[114, 128, 116, 119, 122, 126, 107] ⇒ 128, 107
[127, 138, 135, 115, 149, 117, 105] ⇒ 149, 105
[[116, 144, 135, 111, 131], [121, 148, 129, 105, 139]] ⇒ 148, 105
[102, 116, 152, 132] ⇒ 152, 102
[146, 121, 130, 106, 100, 127] ⇒ 146, 100
[136, 149, 128, 130, 99] ⇒ 149, 99
[147, 150, 131, 134, 128] ⇒ 150, 128
---
[[156 100 156 158 149 113 100]
 [104 104 115 132 157 100 108]] gives 156, 108

[151 106 130 146 103] gives 151, 103

[108 124 110 135 145 112 106] gives 108, 106

[[144 107 110 136]
 [111 149 143 118]] gives 144, 118

[135 120 123 153 141 150] gives 135, 150

[124 105 127 135 141] gives 124, 141

[[117 116 119 150]
 [141 139 101 150]] gives 117, 150
---
(149, 102, 117, 135) ⇒ 102
((106, 127, 137, 133, 137), (102, 129, 130, 131, 141)) ⇒ 127
(134, 128, 107, 129, 143, 125, 157) ⇒ 128
(146, 117, 143, 113, 151) ⇒ 117
(113, 145, 105, 124) ⇒ 145
(134, 155, 109, 128, 142, 132) ⇒ 155
((115, 132, 143, 126), (137, 132, 124, 113), (132, 136, 106, 113)) ⇒ 132
((131, 130, 134, 125, 133, 129), (142, 135, 132, 114, 128, 104), (131, 132, 135, 130, 133, 134)) ⇒ 130
((138, 143, 132, 140, 140, 131), (140, 144, 153, 155, 140, 135), (119, 120, 112, 110, 120, 131)) ⇒ 143
(139, 135, 139, 102, 131) ⇒ 135
---
[140 114 149 113 149] gives 149

[[121 132 133 115 142 128]
 [104 156 156 106 138 145]] gives 115

[112 104 136 120 132 139 103] gives 132

[125 132 123 131 133 152] gives 131

[153 123 119 137] gives 123

[149 151  99 108] gives 151

[107 142 131 114] gives 142
---
Q:
[[115 143 122 124 128 112]
 [130 151 122 124 135 123]]
A: 123

Q:
[[115 126 119 134]
 [116 138 123 122]
 [121 109 129 153]]
A: 122

Q:
[[133 147 121 132]
 [106 127 141 125]
 [137 144 118 133]]
A: 125

Q:
[[100 127 127 127 124 104]
 [122 126 130 125 122 108]]
A: 108

Q:
[[123 134 136 107 141 145]
 [131 120 120 144 114 109]
 [121 138 142 109 141 148]]
A: 109

Q:
[[152 107 118 124 115]
 [126 149 135 137 141]]
A: 141

Q:
[[127 133 133 105 147 144]
 [146 113 112 129 139 123]
 [107 152 152 117 129 144]]
A: 123

Q:
[[127 119 112 141]
 [131 128 132 108]
 [141 105 117 157]]
A: 108

Q:
[[128 129 123 120 141 131 121]
 [129 131 121 116 144 135 120]
 [127 146 125 122 157 110 124]]
A: 120
---
[[149 130 154 131 110 130 132]
 [129 132 122 132 133 135 119]
 [132 130 144 135 127 137 129]]	133

[[117 126 117 121 140 122]
 [119 122 155 120 135 115]]	121

[[127 134 134 110 126 123 130]
 [127 133 133 107 127 124 130]
 [128 135 133 131 125 123 127]]	127

[[144 122 111 141]
 [157 141 119 157]]	122

[[115 116 151 126 137 150]
 [121 122 140 127 133 139]
 [129 129 126 128 127 126]]	127

[[143 122 109 125]
 [118 105 126 134]]	122

[[113 139 104 123 128]
 [110 100 123 132 102]
 [116 120 107 103 124]]	123

[[105 122 114 152]
 [135 149  98 126]]	122

[[127 141 135 122 133 133 131]
 [127 126 129 125 130 127 129]
 [134 143 123 153 117 131 124]]	130
---
[123 108 112 105 141] value 141
[138 138 140 106 141 113] value 113
[105 109 145 106 143 143] value 143
[121 126 103 107] value 107
[150 138 111 126 126 146] value 146
[100 103  98 146 105 121] value 121
[123 133 144 151] value 151
[148 110 129 120 140 149 143] value 143
---
[102 145 121 109 123 134 146] yields 102
[155 121 149  99 116 116 126] yields 155
[122 139 131 155] yields 122
[101 134 100  98 152 112] yields 101
[110 112 137 133 112 145 102] yields 110
[137 138 119 135 136 153 154] yields 137
[137 132 149 127 122 142] yields 137
[132 111 152 143 121] yields 132
[109 152 111  99 105 134] yields 109
---
[[126 106 141 110 153 138]
 [102 146 109 122 119 144]
 [110 119 122 145 103 146]] ans = 110

[[147 124 107 138 117]
 [144 127 104 142 111]] ans = 107

[[136 129 154 128 141]
 [127 101 142 125 156]] ans = 154

[119 111 152 138 145 130] ans = 138

[117 133 120 132 155 141 139] ans = 155

[132 124 119 117 148 141 156] ans = 148

[120 143 126 152] ans = 143
---
142	113	120	117	123	124
142	119	135	131	151	122
122	138	118	120	116	134
-> 118

139	104	113	102	108
127	153	148	157	155
142	152	140	150	145
-> 140

108	139	108	135
125	152	138	119
122	120	150	101
-> 150

133	129	139	148
128	134	109	127
119	131	103	125
-> 103

128	130	116	102
131	131	130	142
131	127	132	139
-> 132

151	124	151	104	133	109	114
112	134	107	133	148	129	141
106	120	139	141	143	144	142
-> 139

141	110	131	137	145
138	129	149	117	130
118	129	110	138	127
-> 110
---
[100 116  99 110 127]: 99, 127

[108 102 142 149 135 139 135]: 149, 149

[111 150 112 146 122 108 124]: 146, 150

[157 133 134 149 109]: 134, 157

[[150 137 107 153 115]
 [149 106 111 105 137]
 [150 105 117 102 131]]: 111, 153

[136 100 105 152 121]: 105, 152

[147 157 126 114 127]: 126, 157

[143 144 137 134  99]: 137, 144
